Each row below holds a small network's activations on one record, seen along a few directions.
After each row come some of the record's fields: Fov, Nikod, Gufa, Kipe, Baz, Rogo.
A field that a record lacks is left out.
Other fields move the rows too, some of them a lot.
In the rows, zero is written as 500.
Strong random noise was added to every row along 5 fixed directions; ignore it. To show where, here is one row again and again, with new noise each time:
445  499  592  583  592  420  805  410  638  503  340  734  509  596  539  615  314  585  303  491
529  497  504  623  434  513  544  469  445  393  566  615  459  407  468  459  681  490  534  469
577  625  500  658  474  475  531  480  343  479  510  673  369  441  602  499  425  499  534  338
741  553  565  410  470  418  576  608  482  507  431  585  512  475  447  479  447  553  560  518
294  536  439  776  648  504  694  222  420  341  569  733  353  648  716  538  613  545  308  450
359  303  425  377  324  557  383  467  584  710  499  477  576  544  356  537  853  449  520  674
576  502  482  371  560  429  579  470  497  570  438  572  497  683  547  524  536  576  447  621

469  687  473  712  637  404  585  298  358  400  547  606  308  545  686  458  367  630  490  476 -> Fov is m1, Nikod is t1, Gufa is s2, Kipe is p1, Baz is b3, Rogo is d7
469  480  536  584  556  470  696  376  559  260  533  598  474  454  413  461  706  637  432  604 -> Fov is m1, Nikod is t1, Gufa is s2, Kipe is p3, Baz is b3, Rogo is d1
415  400  457  479  326  536  343  511  517  618  559  481  536  461  429  504  765  412  522  576 -> Fov is m2, Nikod is t1, Gufa is s2
628  494  541  330  527  383  499  567  601  570  418  378  620  592  470  486  401  589  523  695 -> Fov is m1, Nikod is t1, Gufa is s1, Kipe is p2, Baz is b1, Rogo is d4
628  481  528  565  521  412  469  460  521  249  712  336  633  510  539  378  694  428  540  693 -> Fov is m1, Nikod is t2, Kipe is p2, Baz is b1, Rogo is d4
566  610  467  481  391  470  304  551  345  732  475  481  395  511  630  537  333  436  587  384 -> Fov is m2, Nikod is t1, Gufa is s1
581  351  708  431  513  461  792  598  844  285  391  492  719  389  238  515  524  585  395  614 -> Fov is m2, Nikod is t1, Gufa is s1, Kipe is p1, Baz is b2, Rogo is d7
517  641  568  684  567  391  618  439  458  456  470  644  418  516  648  562  191  494  407  386 -> Fov is m1, Nikod is t1, Gufa is s2
545  546  415  294  606  450  350  463  455  616  531  326  513  700  546  494  434  522  540  653 -> Fov is m1, Nikod is t2, Kipe is p1, Baz is b3, Rogo is d7
291  581  367  654  583  557  392  329  385  597  572  502  357  583  654  546  411  472  481  366 -> Fov is m1, Nikod is t2, Kipe is p1, Baz is b3, Rogo is d7
331  507  479  524  519  478  641  367  527  606  369  759  427  732  742  680  497  510  226  497 -> Fov is m2, Nikod is t1, Gufa is s1, Kipe is p1, Baz is b2, Rogo is d7
621  503  609  361  540  457  561  618  576  529  393  508  541  535  414  539  370  537  462  510 -> Fov is m2, Nikod is t1, Gufa is s2, Kipe is p1, Baz is b3, Rogo is d7
566  564  396  425  666  583  458  498  302  303  613  445  374  552  579  383  639  565  552  474 -> Fov is m1, Nikod is t1, Gufa is s2, Kipe is p1, Baz is b3, Rogo is d7
280  290  573  652  527  579  687  402  739  236  598  511  638  451  390  490  773  432  321  585 -> Fov is m2, Nikod is t1, Gufa is s1
275  410  477  528  329  498  374  438  585  817  409  484  543  545  536  613  500  437  450  552 -> Fov is m2, Nikod is t1, Gufa is s1, Kipe is p2, Baz is b1, Rogo is d4
378  390  393  461  610  606  513  390  518  359  570  411  485  541  384  407  851  627  521  639 -> Fov is m1, Nikod is t2, Kipe is p3, Baz is b3, Rogo is d1
477  376  570  458  341  540  616  588  689  527  406  655  601  387  300  563  642  452  428  531 -> Fov is m2, Nikod is t2, Kipe is p1, Baz is b3, Rogo is d7
469  430  525  395  523  471  593  454  612  562  429  559  529  608  419  546  615  576  432  662 -> Fov is m2, Nikod is t1, Gufa is s2, Kipe is p1, Baz is b3, Rogo is d7
358  397  421  485  431  611  523  456  455  556  491  661  422  581  559  530  817  491  435  486 -> Fov is m2, Nikod is t2, Kipe is p2, Baz is b3, Rogo is d6
316  413  431  556  524  543  412  440  554  571  568  429  548  557  519  552  501  393  443  496 -> Fov is m1, Nikod is t2, Kipe is p3, Baz is b2, Rogo is d2
581  505  465  468  545  552  459  582  439  369  616  457  514  465  478  436  613  461  534  447 -> Fov is m1, Nikod is t1, Gufa is s2, Kipe is p3, Baz is b2, Rogo is d2
507  473  536  558  464  463  503  491  557  401  540  494  545  477  480  475  592  495  475  574 -> Fov is m2, Nikod is t1, Gufa is s1
587  537  526  349  604  438  527  537  497  541  443  430  525  646  540  523  350  546  460  558 -> Fov is m2, Nikod is t1, Gufa is s1
535  582  509  591  648  419  688  372  451  186  609  584  480  667  765  425  674  523  341  609 -> Fov is m2, Nikod is t1, Gufa is s1, Kipe is p2, Baz is b1, Rogo is d4
488  579  421  553  431  578  366  513  313  528  556  491  352  348  483  469  565  519  638  333 -> Fov is m1, Nikod is t1, Gufa is s2, Kipe is p3, Baz is b3, Rogo is d1
418  494  519  707  395  539  532  452  490  434  517  562  454  279  444  474  517  510  561  403 -> Fov is m1, Nikod is t2, Kipe is p3, Baz is b1, Rogo is d3
532  408  548  523  346  452  399  501  569  465  617  375  633  423  426  439  720  395  555  676 -> Fov is m2, Nikod is t1, Gufa is s1, Kipe is p2, Baz is b1, Rogo is d4
801  610  723  518  473  406  582  729  529  358  438  481  607  300  444  449  135  488  565  390 -> Fov is m2, Nikod is t1, Gufa is s1, Kipe is p2, Baz is b1, Rogo is d4
421  494  556  605  543  492  731  454  579  372  444  739  450  535  557  536  524  557  319  471 -> Fov is m2, Nikod is t1, Gufa is s2, Kipe is p1, Baz is b3, Rogo is d7
455  392  466  409  444  553  415  515  578  556  519  322  589  400  299  437  664  524  616  599 -> Fov is m1, Nikod is t1, Gufa is s2, Kipe is p3, Baz is b3, Rogo is d1
579  454  656  426  423  345  608  572  740  637  299  468  656  419  342  529  241  618  530  682 -> Fov is m1, Nikod is t1, Gufa is s1, Kipe is p2, Baz is b1, Rogo is d4
314  391  501  674  343  584  396  522  616  686  489  396  604  312  419  552  361  324  561  331 -> Fov is m1, Nikod is t2, Kipe is p2, Baz is b2, Rogo is d5
371  481  464  525  564  507  485  367  518  464  535  427  508  556  504  495  587  530  448  609 -> Fov is m1, Nikod is t1, Gufa is s2, Kipe is p3, Baz is b3, Rogo is d1
566  538  427  584  333  535  240  524  350  454  726  351  469  296  415  364  774  401  741  485 -> Fov is m1, Nikod is t1, Gufa is s2, Kipe is p1, Baz is b3, Rogo is d7
450  470  547  557  376  464  454  485  560  646  456  492  539  454  521  543  450  461  523  505 -> Fov is m2, Nikod is t1, Gufa is s1, Kipe is p2, Baz is b1, Rogo is d4

Here are new rows. What are their fields?
618  458  506  272  542  473  495  562  581  561  420  417  543  535  333  465  472  617  592  666 -> Fov is m1, Nikod is t2, Kipe is p1, Baz is b3, Rogo is d7
308  435  383  486  466  528  304  371  498  650  609  358  509  589  497  496  674  438  539  635 -> Fov is m1, Nikod is t1, Gufa is s2, Kipe is p1, Baz is b3, Rogo is d7
381  480  381  455  582  520  454  361  467  553  548  497  431  671  551  500  619  538  478  629 -> Fov is m1, Nikod is t2, Kipe is p1, Baz is b3, Rogo is d7
725  592  549  436  485  367  497  557  434  557  457  506  496  561  622  452  419  541  548  598 -> Fov is m2, Nikod is t1, Gufa is s1, Kipe is p2, Baz is b1, Rogo is d4
390  511  524  700  407  472  401  425  483  559  550  474  502  479  625  542  472  377  478  444 -> Fov is m2, Nikod is t1, Gufa is s1, Kipe is p2, Baz is b1, Rogo is d4
610  561  636  646  469  384  654  507  544  359  482  620  525  423  530  509  414  516  449  503 -> Fov is m2, Nikod is t1, Gufa is s1, Kipe is p2, Baz is b1, Rogo is d4
583  504  426  530  512  556  352  484  370  344  703  416  442  473  480  384  775  436  621  523 -> Fov is m2, Nikod is t2, Kipe is p1, Baz is b3, Rogo is d7
614  586  528  659  185  462  344  589  351  544  582  626  443  266  564  489  617  359  628  398 -> Fov is m2, Nikod is t1, Gufa is s1, Kipe is p2, Baz is b1, Rogo is d4
310  360  434  402  456  559  362  452  633  665  493  366  580  568  371  537  600  482  511  644 -> Fov is m1, Nikod is t2, Kipe is p1, Baz is b3, Rogo is d7
513  514  463  367  774  439  676  359  571  401  460  473  486  715  496  461  482  726  445  717 -> Fov is m1, Nikod is t2, Kipe is p1, Baz is b3, Rogo is d7
351  345  519  505  260  547  354  528  634  670  531  414  621  405  389  550  655  314  515  554 -> Fov is m2, Nikod is t1, Gufa is s1
620  538  474  341  572  533  390  615  417  585  468  370  488  528  511  450  394  523  597  473 -> Fov is m2, Nikod is t1, Gufa is s2, Kipe is p3, Baz is b3, Rogo is d1
285  360  491  601  433  605  538  407  625  550  492  605  499  462  392  581  658  436  429  497 -> Fov is m2, Nikod is t2, Kipe is p1, Baz is b3, Rogo is d7
659  642  583  558  382  376  459  586  436  606  445  604  463  444  591  560  259  438  530  408 -> Fov is m2, Nikod is t1, Gufa is s1
449  540  364  287  694  527  436  429  382  637  466  509  380  846  634  561  484  583  409  562 -> Fov is m2, Nikod is t2, Kipe is p1, Baz is b3, Rogo is d7
334  480  422  537  486  545  416  386  451  590  526  488  393  523  501  500  636  533  538  532 -> Fov is m1, Nikod is t1, Gufa is s2, Kipe is p1, Baz is b3, Rogo is d7
450  575  480  730  570  496  498  368  372  323  650  524  429  523  717  457  569  451  462  463 -> Fov is m2, Nikod is t1, Gufa is s1, Kipe is p2, Baz is b1, Rogo is d4
